[[-0.06 -0.08 -0.04 -0.02 -0.05 -0.02 -0.07]
 [-0.19 -0.20 -0.06  0.15 -0.05  0.07 -0.15]] => -0.06

[[ 1.344  0.599 -1.222 -1.088 -1.196 -0.518]
 [ 1.244  0.435 -1.156 -1.177 -1.226 -0.604]
 [-0.781 -0.314  1.081  0.742  0.567  0.516]] => 1.244

[[  -5.011  -10.954  114.146   31.255 -101.355   22.298]
 [ 102.102  154.857  -71.951  -10.283   31.255 -125.679]] => -5.011

[[  4.12  -8.11  15.25   8.76]
 [ -1.67  11.26 -11.52  -7.80]
 [ -1.39  12.33  -8.42 -10.00]] => -1.67

[[ 0.218  0.190 -0.123 -0.097]
 [ 0.209  0.174 -0.088  0.047]
 [ 0.201  0.193 -0.046  0.225]] => 0.209

[[-0.148  0.008  0.043 -0.094  0.017 -0.200]
 [-0.036  0.196 -0.060  0.042  0.205 -0.068]] => -0.148
---
 26   -1   30   27
-16   45  -26  -16
⇒ 30

4  3  3  2  4
9  7  2  3  5
⇒ 2

 83  231  162   74
142   20  167  156
⇒ 162

60  92  56  65  48  29
54   7  54  83  54  77
⇒ 48

74  40  44  76  39
23  40  13  35  34
⇒ 76

28  27  21  20  36  62  85
35  47  58  62  57  46  38
⇒ 62
---
array([[ 93, 128, 192, 133, 103,  29],
       [151, 103, 156,  52, 145,  62],
       [ 97, 125, 138, 179, 160, 136]]) -> 103

array([[-359, -275,  861,  158],
       [ 447, -920,  846,  756]]) -> -275

array([[ 220, -472,  251, -611, -298,  271, -488],
       [ 108,  509, -315, -334,  487,  210, -419],
       [ 302,   47,  298, -130, -173,  350, -121]]) -> 509

array([[  0, 100, 155,  63, 212],
       [  9, 105, 202,  69, 213]]) -> 100

array([[39, 38, 39, 39, 39, 38],
       [81, 19, 71, 83, 20,  9],
       [58, 52, 35, 57, 51, 13]]) -> 19

array([[-200,  -27,  210, -482,  838,  -34,  372],
       [ -11, -437, -477,  181,  509, -721, -209]]) -> -27

array([[4917, 4594, 2894, 8509, 7997],
       [6267, 3559, 4533, 6602, 2333],
       [7827, 5541, 6192, 4669, 4786]]) -> 3559
---
[-0.13, 0.11, 0.12, -0.15, -0.05] ans = -0.13
[[-113.862, -70.507, -67.449, -155.836, 37.968], [22.622, 21.247, 123.342, 58.262, -23.578], [-144.806, -69.303, -100.638, -152.991, -164.034]] ans = -155.836
[[80.89, -83.02, -189.94, -118.24], [105.32, -97.54, -171.47, -104.71]] ans = -171.47
[-154.142, -36.496, 147.596, 93.682, -43.614] ans = -43.614
[-141.4, -78.2, -8.6, 123.8, -92.6] ans = -92.6
[[-23.8, -23.7, 22.6, -13.2, -3.4, -20.6, -12.5], [21.1, 16.4, -0.5, -4.7, -19.2, 11.5, -1.8], [-1.6, -11.5, -11.6, 11.7, -2.6, -5.9, 20.0]] ans = -23.7
[[3.931, 0.508, 3.207, 4.918, 4.317, 5.464, 6.566], [2.597, 8.035, -0.818, -14.883, 8.069, 14.168, 17.263], [3.328, 7.535, 11.569, 3.834, 7.044, 3.821, 2.821]] ans = -0.818
[[-5.24, -0.66, -7.94, -2.44, -7.22, -5.35, -3.40], [-13.14, 16.68, -10.92, 13.13, -22.83, 16.80, 4.15], [-8.19, 6.22, -8.62, 4.47, -14.82, 7.52, -0.23]] ans = -14.82
[0.084, 0.048, -0.148, 0.170, 0.062] ans = 0.048
[-11.897, 9.980, -9.457, 7.521, 8.925] ans = -9.457
---
[11 79 3 26]
[-52 25 40 32] | 32

[81 62 79 33]
[81 63 79 33]
[54 57 73 -11] | 33

[75 -13 65 31 7 -29]
[21 2 -47 76 53 -3] | -3

[5 30 53 -22]
[-66 -38 58 10]
[23 28 23 48] | 10

[60 81 -2 -40 63 -51 -55]
[46 8 -24 -30 -8 65 21] | 21

[-25 8 33 -30 24 -10 12]
[-1 38 49 29 62 18 -23] | -23

[7 50 61 11 32 3]
[-4 -13 -52 12 -35 6]
[-11 -40 -16 8 12 14] | 6
---
Input: [ 48  64 -49  70  19   9]
Output: 19

Input: [-15 -38  39 -77]
Output: -15

Input:
[[-11  18 -23 -51]
 [-82  16  59 -19]]
Output: -23

Input: [ 1 28  4 -5 71]
Output: 4

Input: [ 50 -65  16  24 -26]
Output: 16

Input: [ 15  20  12  75 -45  80]
Output: 15

Input:
[[ 40  -2 -68 -39]
 [-60 -14  33 -43]]
Output: -43

Input:
[[  3 -29  18 -57 -15 -50]
 [ -4 -50   4 -52 -67 -16]
 [-51 -41 -51  15  17 -22]]
Output: -52

Input: [-32  15 -60 -44 -34]
Output: -34
---
-0.10  -0.11   0.06   0.10  -0.12 ans = -0.10

 0.7   1.3  -1.1  -1.2 ans = -1.1

 80.90  119.36  -70.43  -72.13  -94.91 ans = -70.43

 0.02   1.39  -1.61  -0.11  -1.22 ans = -0.11

-0.072  -1.460  -1.737   0.172  -0.609   1.855   1.376
-1.599   1.120  -0.258   1.451  -0.972   1.124  -0.629
-0.035  -2.172  -1.753   0.180  -0.503   1.225   1.670
ans = 1.451

  13.200   -65.069    99.199    -7.615  -166.649   172.813   180.068 ans = 99.199
---
[[617 524 578 481 275]
 [647 473 413 407 203]
 [657 665 327 658 761]] ==> 647

[[398 617  96 347  50 388 511]
 [501 726 270 404 112 541 772]] ==> 501

[[5 4 6 5 6 5]
 [6 4 5 6 4 4]
 [6 2 7 6 9 5]] ==> 6

[[ 66 101 123 111 114  31]
 [139 105  99  52  98 193]
 [188  86 143 102  79 102]] ==> 139

[[ 296 -916  303  -53 -240 -548 -857]
 [-750  473  514 -344 -695 -413  492]] ==> -750

[[4 3 6 5 6 6]
 [2 3 8 4 8 4]] ==> 2

[[4434 4148 8041 8550 5651 2947 5314]
 [4574 6868 6380 6941 4928 6751 3782]
 [2771 6610 6361 3674 5703 5979 5715]] ==> 4574
---
[43 65 73 19] value 73

[-17 -16 12 -9 -4 -7]
[-57 -54 46 -53 -61 -63] value -4

[65 -46 55 47 58]
[-8 11 -7 -26 -5] value 47

[-74 -46 -77 -78 64 -77]
[-8 -7 7 7 14 9] value 64

[23 -21 8 -14 25]
[-33 -24 3 -76 -5] value -14

[-4 41 74 29 4 18]
[-4 41 74 29 7 2] value 4
---
(-29, -34, 6, 31, -42): 6
(183, -903, -688, -761, 773): -688
(222, 76, 19, 60, 49): 19
(161, 128, 216, 98, 58): 216
(15, -21, 47, -30, 19): 47
(2, 1, 1, 8, 1): 1
---
-57  -16   62  -41  -16  -76  -40
-37  -10   40  -27  -10  -49  -26
-45  -12   49  -33  -12  -60  -31
→ 40

 15  -10  -40   36    0   63
-49   31  -36  -54   26  -21
 50  -16    8   24  -17  -29
→ -36

 37  -14  -49   41  -45  -24
 75  -35   32   -9   53   40
 52   47   18  -41   20   -6
→ 32

 27   15   25    9  -29   36
 28   13   15   -3  -44   74
 44   47   45   24  -28   42
→ 15

 34   72  -35   -5
 -5  -41  -68    5
 76   16   51  -36
→ -68

 -2  -24   36    3   -7   26    8
 29  -26   25  -60  -11  -12   15
 -8  -28    0   -5   -9   -5   52
→ 25

  3   57  -21  -31    8
 14   59   22  -24  -46
-18   13   -4  -42  -46
→ 22

 58   22   30   59   61
-44  -10  -28  -47  -43
 34   11   19   48   40
→ -28

 -1  -36  -29  -49
 -8  -66  -30   -7
-10  -56  -19   20
→ -30
